Each row below holds a small network's activations on one input, seen along a few directions.
Each table varies a few parts of the input and shows all the possible inputs, shuffled.
Descriptions start from the smaller parts, as in this example, which fits no table here: line(6) and (point or line(9) or (values(2) and ring(8))).
Shared parts are said once, and a part with two or three values counts as separate values.

Other details of the inputs shift rows strongly along three fixed directions, in all tables alike. That doesn't count.
To show where, the next rows are all for the same input, with only those details redrawn:
[ 30  10   7  31 -15  11 -17  13 -64 -26  -8 -41 -59  -5]
[  7 -11 -29  -8   5 -12 -45  24 -35   7 -14 -21  -5  73]
[-16  17  12 -15  -6   4  13  -2  40  23   6   4   7   3]
[ 16  -4 -17   8  -4  -1 -36  22 -50  -4 -13 -30 -24  49]
[ 27  11  10  19  -6  -1 -14   8 -44 -31   2 -30 -58 -16]
[ 12   6   6 -30  30 -52 -17  -3  26 -39  31   9 -41 -25]
[-26  28  26 -15 -15  16  35 -10  65  35  10  11  15 -17]
[ 10   8   7 -20  18 -35 -12  -1  17 -29  22   2 -36 -20]

Rows:
r1: [ -8  13  -3  20 -35  46  33 -19 -27  55 -27 -11  31  26]
r2: [-19  17  32  15 -10  30  45 -13  47   5   5  23  15 -57]
r3: [-24  -6  -2  -8  -4  17  -5   1  28  20   0  11  24   9]
r4: [ 21 -17 -12  32   2  10 -32  12 -57 -26 -13 -17 -20   6]
r5: [ 16  -4 -23  18  -1  -2 -15  24 -54 -25 -16 -41 -30   6]
r6: [  8  -2  -8 -10  13 -34  -6   1   7 -40  26 -14 -35 -46]
r7: [ -1  18  19  55 -53  76  27  -5 -48  35 -42 -19   9 -21]
r8: [-13  15  36  -1   4   9  36 -21  70 -10  28  25  -7 -78]
r9: [-18   7   3  -5  -7  12  47 -23  29  39   2  20  45  14]
r10: [  0 -25 -21 -23  25 -25 -37  15  18 -11  10   9   7  37]
r11: [ -4   5   7  -9  -1   6  -1   1  22  -6   2   6 -10 -18]
r12: [ 34   3  15  34   2  -3  -6  -3 -63 -55  -9 -12 -52 -57]
r13: [ -5  -5   3   8  -3  10  -8  -4  -2  -7  -1   6   1 -19]
r14: [ -1 -17 -21 -37  42 -50 -39  -3  25 -31  11  32   0  -3]
r15: [-10  22  35   8  -4  22  37 -11  38 -12   7  13 -16 -69]
r16: [  1 -26 -27 -41  30 -57 -27 -13   6  -5  15  26  23  31]
r17: [ -9 -19 -35 -32  32 -48 -16  19  31 -16  15   4  14  25]
r18: [  1 -13 -29 -13  12 -15 -39  28 -26   8 -15 -17   6  83]
r19: [-16   3  10  23 -33  44  16  -8  -7  36 -19   2  32  -7]
r20: [ 14  -3 -14   1   2  -9 -34  18 -37  -8  -7 -24 -25  39]
r21: [  5   8  24  16  -4  14  18   4  13 -26  10   0 -25 -42]
r22: [-19   5  -3  -8 -20  21  27 -18  14  57 -19  15  53  24]
r23: [  2 -22 -22  -2   0   3 -43  21 -27  -3  -9 -13   0  47]
r24: [  2   4   5  20  -3  20   0   4 -22 -12 -18  -3  -7 -16]
r25: [ 13   9  13  26 -17  27   2   9 -19  -4   1 -24 -18  -7]
r26: [-23  -3  -1 -24   4  -6  20 -10  36  38 -10  30  52  16]
r27: [  4  -5   4  17   6   9  -4  10 -10 -24   0  -1 -17 -12]
r28: [ 32   7  17  27   0   6  -8  10 -47 -58  -1 -23 -67 -47]
r29: [ -1 -11 -13 -37  27 -41 -33   7  27 -19  25  11  -1  17]
r30: [ 11  25  20  16 -11   2  31  -8   4 -34  14 -22 -52 -93]
r31: [  5 -11 -14 -30  25 -47  -4 -27   8 -13  25  20   3   0]
r32: [-16 -10 -21  -7   1  16 -24  12   1  23 -20   3  24  43]
r33: [  1 -22 -16 -12  22 -27 -25  -2   6  -8   4  21  19  11]
r34: [ 17 -14  -9 -29  33 -60 -22 -13  -2 -35  15  25 -17 -23]
r35: [ -8  15  19   2 -15  16  46 -23  12  26  -8  14  25 -20]
r36: [  1  25  20  38 -38  54  57 -22 -35  32 -23 -17   7 -15]
r37: [ 15  -2 -18  15 -12  19 -34  25 -57   2 -23 -32 -13  46]
r38: [ -6  19  23  34 -44  54  20   5 -19  32 -10 -32  -6   4]
r39: [-25   0  -3 -15  -6  11   4   8  46  48   3   3  42  53]
r40: [  5 -10 -26   0   2   8 -36  32 -42   7 -24 -23   8  74]
r41: [ -1 -13 -19  20 -20  26   7   5 -45  41 -31  -8  44  65]
r42: [ -6 -24 -40 -36  35 -52 -29  14  30 -12  18   1  13  28]
r43: [ 19  12  22   9   4 -13  38 -37   4 -22  27   7 -25 -62]
r44: [ 21 -14   8 -21  37 -62  -6 -20  17 -47  35  29 -25 -55]
r45: [  8   8  10  34 -22  30   7  19 -33   5 -10 -30 -16  21]
r46: [-27  -3   1   7 -14  30  22   0  24  44 -19  22  59  21]
r47: [-16  -8  -5 -19   1  -7  21 -20  37  40   4  27  54  20]
r48: [-10  -5  10 -19   4 -19  13 -22  31   9  14  28  20 -28]
r49: [ -6  24  33   8 -11  21  39  -1  40  -2  16   4  -4 -41]
r50: [-25 -14  -7 -32  15 -22  15  -7  52  32   4  41  59  25]
Q: What do these inputs look like to the network?
A: ring(5) and (point or line(9))
Q: Changing only the ring(5) part turns r31 into r9. The same change can be made to r6. Which row results?
A: r17
Q: Changing only the ring(5) part turns r11 into r28. The same change can be made to r32. Which row results?
A: r15
Q: Which other rows agree with r43 in the ring(5) part? List them by row number.
A: r4, r8, r10, r25, r33, r39, r42, r44, r47
Q: Start at r39 and move only the ring(5) part, one step at a time. The first step leads to r45. Which rows follow, in order?
A: r18, r20, r38
Q: Change only the ring(5) part in r14. List by row number the other rows that result.
A: r2, r4, r13, r24

Rows:
r51: [ 20  -7 -17  11  26 -23 -24   3 -43 -37 -22   1 -34 -27]
r52: [ -1  16  23 -22  12 -19  18 -18  50   9  20  20   3 -15]
r53: [  7  -4 -12  24  -7  26 -14  20 -38  -7 -20 -26  -3  19]
r54: [-19  -4  17   1   8  -1  21 -18  28   3   3  41  26 -14]
r55: [ 16 -14 -18 -15  33 -62 -35   0 -10 -37  24 -10 -36   7]
r56: [  0   5   8  11 -10  18  21 -12   9  -3  15  -4 -14 -25]
r57: [ 25  -6  -7  12  14 -26 -20  -1 -31 -29  15 -25 -44  -6]
r58: [-19  -2   2  -1   5  -9  21 -16  18  33  -1  30  44  35]
r59: [ -1 -30 -15   1   1  -3   1  12   1  10  -8   5  39  17]
r60: [-10  -4 -22  -9   0   3  -9  18 -15   9 -12 -16  18  46]
r61: [ -2   3  21 -32  28 -37  -7 -10  48 -30  24  31 -15 -37]
r62: [ 28 -22  -2   9   7 -24   8   3 -34 -38  12  -9 -20 -29]
r63: [ -8   2   6  -8   2   1  13 -11  23  -1  19   0  -8 -20]
r64: [ -5 -15 -18 -26  12  -6 -26   9  -3  19  -8   6  24  67]
r65: [-16  12  12  -8 -11  -9  20  -9  42  22  14   1   1 -17]
r66: [ -8   6 -17  -3  -2   7  12   4  22  31  -4  -3  35  41]
r67: [ 26   0 -22  23   4  -9  -9   0 -70 -11 -33 -24 -30  10]
r68: [-24   1 -15 -10  -8  30  15   7  30  33 -10   6  47  39]
r69: [ 10 -13 -27   0  20 -15 -23   2 -37 -21 -29   1 -14   5]
r70: [  5   6  14  38 -15  33   9  -3  -2  -5   2  -9 -19 -38]
r71: [-16  17  23   2 -27  40  27  -4   9  37 -12  -2  18  11]
r72: [-16  -2 -13  -9  13  -7 -16  19  21   5  -7   4  24  20]
r73: [-26  -2  14  16  -3  19  21 -10  21  29  -9  36  43   4]
r74: [ -3  -9   5  -4  -4  -8  39  -6  25  18  11   9  32 -15]
r75: [ 17  -4  -9 -30  21 -59 -16 -34   8 -15  25  20   0 -24]
r76: [ -5  15  -4  20 -21  33  34  -9 -29  33 -36 -11   6  -2]
r77: [ 10  14  31  19 -13  30  18 -11  11  -7   0   7 -15 -38]
r78: [ -3   2  -5  -1  16  -2  -2   7  31 -11   6  12  11 -12]
r79: [ 21   9  -2  16   1   2   1   8 -36 -23   2 -27 -30  -9]
r80: [-18 -12 -29 -12   3  15 -15  20  -4  24 -19  -8  39  65]
r81: [  5  23  20  17 -22  18  26   6 -13 -17   3 -19 -31 -47]
r82: [-24  10  12  -6 -24  17  23  -5  31  25   6  -1   7 -14]
r83: [-19  17  15  26 -39  48  34  -4  -2  42 -10 -24  10  -1]
r84: [  5   1 -12 -36  41 -69 -14   0  33 -35  28   9 -13  -4]
r85: [ -9 -27 -29 -31  23 -41 -49  16  16 -13   9  11   0  31]
r86: [ -9  15  26  33 -35  48  30  -6 -13   5  -4 -24 -20 -40]
r87: [-20 -13 -17 -27  -8   9 -27  19   5  42 -23   8  40  79]
r88: [ 12  17  35  23 -26  28   7   3 -14 -10  -8  -7 -33 -41]
r89: [  6   5  -5  16 -32  26   5 -20 -45  34 -15 -13  20   6]
r90: [-24   0   8  -8  -1   4   8  -6  45   9   9   9  11 -18]
r91: [ -2  19   7  -5  -4 -14  17   4  21   2   8  -6  -7 -16]
r92: [ 22  16  29  14  -9  17  19 -13 -11 -23  11   0 -36 -40]
r93: [ -5  18  18  21  -7  28  20   5  16  -1  -1  -5  -2 -40]
r94: [  0   2   5 -37  25 -41 -10  -4  29  -8  19  20  -3   7]
r95: [-10 -14 -14 -15  12  -7 -41  20   3  20 -16  11  28  60]
r96: [ 20  16  31  31 -24  43  19  -9 -27 -14  -6 -12 -31 -33]
r97: [ 15 -37 -21   5  18 -26 -24  19 -21 -17  -4   2  17  13]
r98: [ 29   8  16  10   2  -3  -5  -3 -33 -23   6 -13 -41 -14]
r99: [-14   0   6 -12  -8  -2   3  -1  25  -1  10   2  -9 -20]
r100: [-13 -22 -26 -21  14 -10 -27   7   7   6   3   0  15  43]
r101: [ -5 -10 -13 -20   1 -10 -18 -22   7  12   0  22  34  -3]
r102: [  8  -3 -15  13 -14  12 -20  26 -49 -16 -19 -29 -17  21]
r103: [ 26 -14 -17 -15  13 -39 -31 -20 -45 -35  13   3 -19 -17]
r104: [  8   2   4 -18  25 -37   8 -19  39 -31  42  15 -28 -43]
r105: [  7 -16 -22 -11  -4  -6 -27 -15 -38   2  -8   2  16  15]
r106: [ -4   2  -3 -10   4 -14 -10  14  16 -20   1   1  -7 -12]
r107: [ 25  -4 -10  20   8   2 -17  12 -33 -44  -2 -17 -30 -11]
r108: [-10   3 -20   0 -17  13  -4  24 -17  31 -19 -20  20  52]
r109: [  3  -7 -15  12  -7  13 -10   7 -29  15  -3 -24  -4  32]
r110: [ -5 -15 -19  26 -19  40 -22  18 -37  26 -25 -27  13  49]
r111: [ -1  19   7   3  -4  12  33  -5  25   4  12   0   2 -21]
r112: [-28  -4 -15 -20 -13   2  -1   7  29  47  -2   0  34  45]
r113: [ 15  17  22  13 -12  22  22 -11  -3   4   5  -1 -17 -16]
r114: [ -6  -9  -8  -1  -8  12 -37  27 -13  29 -26   2  20  54]
r115: [ 10  14  21 -22  21 -31  16 -23  52 -10  29  26  -9 -27]
r116: [  9 -14 -17   4  -2  -5 -34 -10 -34   5 -10   6  15   1]
r117: [ 29  -5   1  32  -2  20 -32  14 -52 -16 -15 -12 -25  14]
r118: [  0  -7   6   1  -4 -13  39  -8  28  20  10   7  32 -13]
r119: [  4 -18 -12 -16  33 -49 -14  -9 -12 -21  13  31   6  27]
r120: [ -5  20   5  35 -33  50  30   7 -19  41 -23 -34  18  21]
r121: [ -7   7  17 -31   2 -17   4  -4  34   2  12  19  -3  -8]
r122: [ 17 -15 -31 -28  43 -56 -24  -5 -25 -44  -3  11 -30  -4]
r123: [-17 -14  -5 -23  24 -28   6 -14  19   0  11  42  31  24]
r124: [ -6  10   7  17 -12  23   9  10  -4  -6 -11 -15  -1 -14]
r125: [-13  10  26 -16   2  10  15 -11  53  11   8  26  14 -22]
r126: [ 22 -12 -21   1  19 -32 -25  -2 -17 -23  18 -11 -28  16]
r127: [-17 -27 -13 -16  -1  -2  17   5  25  27  -3  15  58  24]
r128: [ 26  -9   2  -5  18 -15 -30   4 -35 -39   5  -6 -38   1]
r129: [-13  -2  -1   6 -13  28  13  -7  19  16   2  -1  12   3]
r130: [  3  17  23  -9   2 -13  13 -11  22   5  10   6  -9 -11]
r131: [ 13 -17 -12  -6  25 -27 -26  -2   9 -40  23   8 -28 -17]
r132: [  8   0  -9  14  -6  11 -11  18 -45 -24 -13 -28 -19   8]
r133: [  0   0   2  41 -23  38 -13  15 -40   7 -18 -29 -12   1]
r134: [  1  -6 -18  -2   9 -13 -33  29 -10 -11 -10  -6  -1  18]
r135: [-22   1  10 -12  13  -3   7  -8  65  10  20  22  15 -30]
r136: [-13  12  27 -10   6   9  11  -8  55  15   8  28  16 -24]
r137: [  1  24  24  12 -11  23  39  -7   8 -14  10 -12 -19 -52]
r138: [-11  12   1 -26  18 -29  15  -2  40  -8  20   8   3 -15]
r139: [  3  12  -3  32 -29  51  22   9 -32  13 -17 -28   4  14]
r140: [ 11  18  17  18  -5  14  33 -20 -24 -27 -16  -3 -40 -74]
r141: [-22  -1  18   1  -1  11  31 -19  19  11   1  34  29  -6]
r142: [  0  10  14 -23   0 -18   0  -2  22   6   9  12  -7  -1]
r143: [ -9  22  39  10 -27  39  32 -11  11  10  -5  -1  -6 -32]
r144: [-14 -20 -25   1  -3  -1 -43  26  -8  20 -15  -6  15  48]
r145: [ 18  13  15  18 -22   8  -5   6 -36   7 -12 -22 -26  10]
r146: [ 10 -10 -10   4   5 -14 -22   7 -37 -29   7 -22 -34   4]
Q: What do these inputs look like to the network?
A: line(6) and (values(4) or (values(3) and line(4)))
Q: Changing only the line(6) part turns r96 into r77. The same change can be made to r68. Which row results?
A: r107
Q: Changing only the line(6) part turns r100 into r63. The same change can be made to r143. Which row results?
A: r71
Q: Change only the values(3) part in r80. List by row number the other rows that result.
A: r100, r128
Q: Change only the values(4) part in r123. List by row number the other rows that result.
A: r62, r103, r122
Q: Start at r78 and move only the line(4) part, one step at a time. The first step leads to r93. Which rows follow, in order?
A: r72, r134
Q: Start at r134 and move only the line(6) part, one step at a time. The first step leads to r106. Which rows follow, in order?
A: r102, r81, r108, r91
Q: Change only the values(3) part in r126. List by row number the other rows that result.
A: r66, r115
Q: Change only the line(4) part in r113. List by row number the other rows that result.
A: r94, r98, r142
Q: Change only the line(6) part in r144. List by row number the other rows that result.
A: r65, r82, r85, r99, r112
